Look-ups in named tables: a row name and a column name give one cell, copied from the table.

rab =
fields: kato, nas, fad, zotuz
gibinu: [-3.6, 6.7, -1.7, -5.9]
rodofe: [-1.7, -1.6, 1.5, -0.8]
bonaki: [-1.9, -1.3, -2.1, 2.3]
moz: [-4.4, -1.4, 5.7, -6.2]
rog: [-6.0, 3.1, -3.9, -6.8]
rulel: [-5.4, 1.5, -3.3, -9.6]
poda: [-0.3, 1.7, -2.5, -2.8]
vak: [-7.6, 4.5, -4.8, -4.0]
nolopiz: [-2.7, 0.1, 1.4, -3.8]
zuki: [-5.9, -1.1, 0.3, -5.0]

What is the zotuz of gibinu in rab?
-5.9
What is the zotuz of bonaki in rab?
2.3
What is the fad of moz in rab?
5.7
What is the kato of bonaki in rab?
-1.9
What is the nas of rodofe in rab?
-1.6
What is the zotuz of zuki in rab?
-5.0
What is the fad of rulel in rab?
-3.3
What is the nas of bonaki in rab?
-1.3
What is the fad of gibinu in rab?
-1.7
What is the nas of rulel in rab?
1.5
What is the zotuz of poda in rab?
-2.8
Row with the largest fad: moz

puzuke =
	sokisit	fel	lemot	sulo	vezuf	lebov	merige
tebem	71437	46659	27703	23092	42243	39441	32793
vabogak	70115	51673	12621	36277	38968	42771	45685
dereko	8210	34943	3249	63546	19760	34276	58796
futuk	80805	33295	39289	47617	54478	60174	10060
duruf	62068	53989	13713	23001	34128	32152	50144

What is the lebov of vabogak in puzuke?
42771
What is the merige of futuk in puzuke?
10060
What is the merige of dereko in puzuke?
58796
What is the lemot of vabogak in puzuke?
12621
What is the fel of vabogak in puzuke?
51673
What is the lebov of futuk in puzuke?
60174
What is the merige of duruf in puzuke?
50144
What is the sokisit of vabogak in puzuke?
70115
What is the merige of vabogak in puzuke?
45685

nover =
,fatuza,fulon,sivuf,novezol,vivibis,zov,zasoko,nukaziv,bazivo
funer,2090,3581,6486,3994,1717,5372,7412,6357,7683
zapef,2456,6824,7076,5735,4467,5651,6743,4365,7188
kez,2124,4445,7546,7418,2496,7423,7915,6186,7334
sur,5556,4982,6780,6854,4611,2654,5654,6488,5653
lud,2634,4027,6625,5073,2516,5540,7476,6565,7501
peb,3288,3348,4798,4595,4873,3830,6336,5761,2764
lur,4223,5389,7370,6549,6092,2549,6207,6288,5361
dis,6028,5275,6098,7216,3201,2275,4585,5975,5330
mupi,6257,4762,6321,7481,2118,2476,4861,6709,7044
gepavig,8914,4400,5810,8229,1952,2538,4424,5817,3973
gitefo,1978,5321,7078,5057,2616,6074,7485,4921,7080
lolol,2307,5317,6196,3655,3660,4478,6857,5146,7410

dis, fulon: 5275
lud, sivuf: 6625
peb, bazivo: 2764
funer, nukaziv: 6357
lur, novezol: 6549
lur, fatuza: 4223
Row with the largest vivibis: lur

kufeva:
          pep  lovusi   fen  mazitid  zoligir  sisekem   gen
tudifiz  2768    6026  3728     3012     4872     4540  2942
kovurep  3909    2690  3787     3781     3706     3985  5148
tugap    4816    1790  3716     4408     3337     3870  6748
vufezo   2285    7203  4038     2862     5471     4248  2777
netekar  4560    3383  3244     3663     3742     5063  3821
kebelit  2326    7255  3975     2864     5449     4327  2736
nazok    1486    4854  7306     2896     5709     2752  5161
dek      6528    3321  2775     3922     3475     7006  3250
vunavi   2947    3019  4491     3500     4048     3450  5414
fatutad  4389    1472  4195     4575     3301     3384  8593

vufezo, gen: 2777
nazok, mazitid: 2896
dek, zoligir: 3475
kovurep, zoligir: 3706
vunavi, gen: 5414
vufezo, lovusi: 7203
dek, pep: 6528

ror.csv
,raf,losup,gonunos
fefuf,15,14,-21
des,-78,38,57
vinita,77,-31,-61
zivo,64,-46,-30

What is the gonunos of fefuf in ror? -21
What is the losup of vinita in ror? -31
What is the gonunos of vinita in ror? -61
What is the raf of des in ror? -78
What is the raf of vinita in ror? 77
What is the losup of fefuf in ror? 14
What is the raf of zivo in ror? 64
What is the losup of zivo in ror? -46
What is the raf of fefuf in ror? 15
What is the gonunos of zivo in ror? -30
What is the gonunos of des in ror? 57
What is the losup of des in ror? 38

Table ret
columns: pote, vodeda, kabas, ponisuf, ridut, lef, gul
kidedev: [137, 122, 170, 99, 165, 201, 227]
bab: [154, 119, 140, 159, 173, 176, 175]
zafusi: [180, 87, 115, 220, 178, 176, 211]
rir: [97, 116, 182, 14, 115, 161, 178]
gavofo: [130, 66, 97, 170, 200, 147, 114]
gidov: [135, 98, 99, 122, 157, 173, 113]
gog: [109, 78, 127, 80, 196, 211, 189]
novun: [146, 126, 159, 96, 132, 191, 167]
kig: [114, 122, 71, 187, 98, 100, 165]
robil: [137, 60, 143, 50, 124, 134, 98]

What is the ridut of kidedev in ret? 165
What is the gul of kidedev in ret? 227
What is the kabas of zafusi in ret? 115
What is the gul of gavofo in ret? 114
What is the lef of robil in ret? 134
What is the lef of gavofo in ret? 147
What is the lef of gidov in ret? 173
What is the pote of bab in ret? 154
What is the pote of rir in ret? 97
What is the vodeda of gog in ret? 78
What is the lef of kig in ret? 100
What is the vodeda of kig in ret? 122
Which row has the largest kabas? rir

fival
cols = saz, lagepab, vob, nez, vap, pufuf, zol, zed, rof
nef: [245, 359, -137, 548, 38, 260, 697, 490, 91]
renaba: [867, -885, 921, -191, 513, -276, -379, 220, -266]
let: [-74, -315, 691, -465, 603, -46, -676, -553, 175]
meged: [166, -677, 260, -146, 416, 52, 135, 42, 10]
ket: [-47, 593, 304, 11, 299, 122, -395, -185, 318]

What is the vap of nef in fival? 38
What is the vob of nef in fival? -137
What is the zol of meged in fival? 135
What is the saz of let in fival? -74
What is the vap of let in fival? 603
What is the pufuf of ket in fival? 122
What is the nez of nef in fival? 548
What is the pufuf of nef in fival? 260
What is the zed of let in fival? -553
What is the vob of ket in fival? 304
What is the zol of renaba in fival? -379
What is the saz of ket in fival? -47
What is the lagepab of let in fival? -315
What is the vap of renaba in fival? 513
What is the zed of renaba in fival? 220
What is the vap of ket in fival? 299

